A small network was shown many inputs. Here are its activations along a few directions, one row for each input.
In each table, some parts of the input vary, and every possible input appears once, in random order.
A made-up example of a description, with smaller parts first: one of 8 places around a ring, together with either a single point or one of 9 places along a line or (one of 2 separate values, together with one of 6 places along a line).
Shared parts are said once, and a part with two or three values counts as separate values.
(in the rows, 128 means zero)

Other details of the inputs vary at random and push rows far along two fixed directions, the same in every table; ignore that.

Table:
r1: [ 84 115 172 121 143 122 103 117 158  93 122 171]
r2: [102 122 153 127 119  96  88 109 116  68 123 141]
r3: [147 147 115 113 110 162 154 128 132 130 117 112]
r4: [137  83 156 157 149  84 100 141  88 201 214 146]
r5: [ 97 124 151 119 111 108  86 124 118  84 122 157]
r6: [ 94 126 147 121 115 109  82 126 126  84 124 165]
r7: [ 77  91 154 137 115 101 103 128 135 108 100 135]
r8: [140  88 163 166 147  82 100 152  95 197 213 141]
r9: [149 132  90 110 134 144 139 133 149 146 106 119]
r10: [146 129 104 130 123 137 162 140 138 136  97  99]
r11: [195 134 122 185 166 116 155 131  46 194 231 108]
r12: [146 137  91 117 134 142 146 127 150 150 100 123]
r13: [145 155 103 127 117 149 160 127 106 112 111 112]
r14: [136 132  97 116 118 134 162 125 137 143 105  99]
r15: [150 142  98 126 133 140 145 138 157 147 100 119]
r16: [144 147 125 107 144 163 163 125 142 122 121 111]
r17: [ 91 110 174 112 139 124 101 122 148  90 127 158]
r18: [139 141  96 127 136 148 140 130 152 154  98 116]
r19: [150 161 103 114 116 148 147 127 112 116 116 110]
r20: [148 154 109 122 122 165 148 125 145 137 114 133]
r21: [ 74 112 177 120 126 116 121 115 144  87 127 144]
r22: [122 102 177 169 125  99 122 133  77 184 228 142]
r23: [ 89 129 150 129 115 105  86 119 127  86 118 170]
r24: [150 135 105 117 122 137 150 141 144 140 103  98]
r25: [166 160  97 120 138 145 132 117 120 105 118 112]
r26: [152 148 112 112 117 166 145 130 137 132 117 121]
r27: [140 134 102 118 125 144 145 133 139 146 100  96]
r28: [140 141 126 120 145 164 175 125 135 118 116 112]
r29: [142 138  94 120 136 151 134 137 151 150 103 112]
r30: [140 137 103 125 117 133 162 136 144 140 104  93]
r31: [ 91 101 146 122 122 110  87 131 146 117 105 140]
r32: [143 142 115 126 112 162 166 128 125 126 111 113]
r33: [ 79  84 154 128 111  91 105 123 133 102 103 145]
r34: [187 132 128 163 153 144 143 147  83 223 233 133]
r35: [114  90 163 174 139  83 114 138  86 199 209 125]
r36: [147 149 117 109 155 170 152 129 155 125 123 128]
r37: [ 82 127 153 127  99 101 107 118 114  82 122 143]
r38: [102 129 146 135 130 100  81 107 130  74 118 161]
r39: [ 92  99 150 125 121  97  84 139 158 108 111 154]
r40: [150 161  99 129 126 137 153 111 114 103 119  98]
r41: [108 126 142 128 131 104  78 113 129  72 124 156]
r42: [147 130  98 108 123 138 150 130 137 143 103 103]
Each input here is: one of 6 places along a line, together with either one of 3 separate values or one of 4 places along a line.
The inputs of r18 and r7 match in every part but the place on the line of 6. If r1 is changed in the same way as r18 into r7, which row does it become?
> r28
The inputs of r14 and r33 match in every part but the place on the line of 6. If r37 is changed in the same way as r14 into r33, which row does it become?
> r13
Change only the choice among 3 separate values in r8. List by row number the other rows that result.
> r4, r31
Change only the place on the line of 6 in r30. List by row number the other rows that result.
> r8, r10, r15, r24, r39

Table:
r43: [106  98 160 141 113 103 109 146 129 153 152 135]
r44: [ 79 115 136  87  95 127 110 128 194  59  37 120]
r45: [129 114 153 132 152 111  87 130 123 125 164 159]
r46: [195 159  96 109 150 174 154 138 125 156 149 111]
r47: [144 176  75 105 119 177 176 112 159  59  31 102]
r48: [109 120 163 141 155 111 111 115 121 121 169 148]
r49: [ 98  95 147 149 121 108 104 135 118 159 144 144]
r50: [168 171 105 123 141 177 179 126 120 157 154 108]
r51: [110  87 156 126 128  95 114 136 128 150 154 137]
r52: [180 161 103 133 131 169 186 133  99 145 144  99]
r53: [174 148  85 143 143 146 167 145 139 185 123  94]
r54: [173 140  80 133 144 144 173 135 135 186 125 104]
r55: [173 140  89 117 126 157 182 142 130 187 133  98]
r56: [ 87 146 111 105  92 115  99 102 150  30  43 132]
r57: [105  86 159 131 132 106 105 135 121 152 149 129]
r58: [171 173  94 138 159 166 173 120 124 158 144 112]
r59: [146 188  59  96  90 170 159 110 144  69  40  95]
r60: [ 70 149 135  99 102 148 116 103 175  43  53 154]
r61: [ 80 138 135 109  91 138 121 109 155  29  43 146]
r62: [102  93 145 151 137  99 102 132 122 158 140 141]
r63: [120 110 162 150 146 102 117 123 100 108 159 141]
r64: [121 119 151 134 119  92  99 121  88 111 166 128]
r65: [111  88 149 135 141  88 111 133 131 150 149 139]
r66: [122 121 152 139 129 120  90 131 117 133 163 172]
r67: [188 167  77 130 141 141 160 122  96 141 141  84]
r68: [179 143  88 133 150 147 169 145 141 179 128  83]
r69: [119 109 170 141 133 109 120 125  98 109 165 137]
r70: [105  87 149 141 144  99 102 134 124 151 145 132]
r71: [108 120 172 131 144 118 114 118 118 122 174 146]
r72: [104 102 152 154 116  99 106 143 130 156 147 142]
r73: [167 139  93 122 130 166 171 143 122 189 128  92]
r74: [103  95 147 142 118  97 114 134 126 158 147 152]
r75: [123 118 161 127 127 123  93 136 116 131 168 165]
r76: [126 119 148 142 145 112  87 129 121 130 160 169]
r77: [ 84 145 124  89  74 125 104 109 144  29  51 129]
What is each input in this table made of?
> one of 5 places around a ring, together with either one of 3 separate values or one of 4 places along a line
The inputs of r74 and r51 match in every part but the place on the ring of 5. If r66 is changed in the same way as r74 into r51, which row does it become?
> r46
Change only the choice among 3 separate values in r53. List by row number the other rows that result.
> r54, r62
Change only the place on the line of 4 in r66. List by row number the other rows that result.
> r59, r60, r61
List by row number the other rows that have the place on the ring of 5 in common with r48.
> r45, r63, r65, r67, r68, r70

Table:
r78: [ 83 105 153 118 120 119 103 130 155 112 102 154]
r79: [ 97 117 142 124 124  99 102 107 120  72 111 140]
r80: [ 77 112 141 135  93 102 105 123 140 115  97 146]
r81: [ 86 105 159 113 131 113 111 124 165 104 111 146]
r82: [119  96 145 140 126 100  98 141 129 146 142 145]
r83: [177 146 104 137 138 143 134 137 111 155 154 125]
r84: [133 170  71  66 120 204 179 116 211  82   9  91]
r85: [120 115 118 123 130 112 134 120 130 116 102 109]
r86: [150 147 119 161 123 126 137 128  88 173 176 133]
r87: [124 138 131 140 141 128 140 116 125  85 110 122]
r88: [114 125 138 138 119  94  96 121 102 121 157 133]
r89: [148 123 114 146 131 106 132 138 100 185 171 102]
r90: [ 90 125 161 113 131 130 100 112 150  88 122 158]
r91: [163 147 128 128 115 158 169 134  90 148 166 107]
r92: [173 133 123 138 151 123 117 138  96 160 179 124]
r93: [ 89 102 144 125 111 114  98 134 153 112  97 157]
r94: [165 153 121 127 157 150 156 127 124 153 167 123]
r95: [191 194  46  99 124 208 186 131 154 122  64 100]
r96: [122  96 147 130 135  95  93 139 127 142 143 134]
r97: [ 83  99 167 112  87 118 124 132 131  96 109 130]
r98: [156 128 116 157 157 129 169 133 114 158 143  97]
r99: [155 139 130 144 151 142 134 134 102 171 182 141]
The inputs of r88 and r89 match in every part but one. If r92 is changed in the same way as r88 into r89, which row does it become?
> r96
What is each input in this table made of?
> one of 2 separate values, together with either a single point or one of 4 places along a line or one of 6 places along a line
Change only the place on the line of 4 in r88. List by row number the other rows that result.
> r79, r86, r87
Start at r80 and move only the place on the line of 4, one step at a time. The first step leads to r89. Which rows follow, in order?
> r85, r98
Change only the choice among 2 separate values in r83. List by row number the other rows that result.
> r82
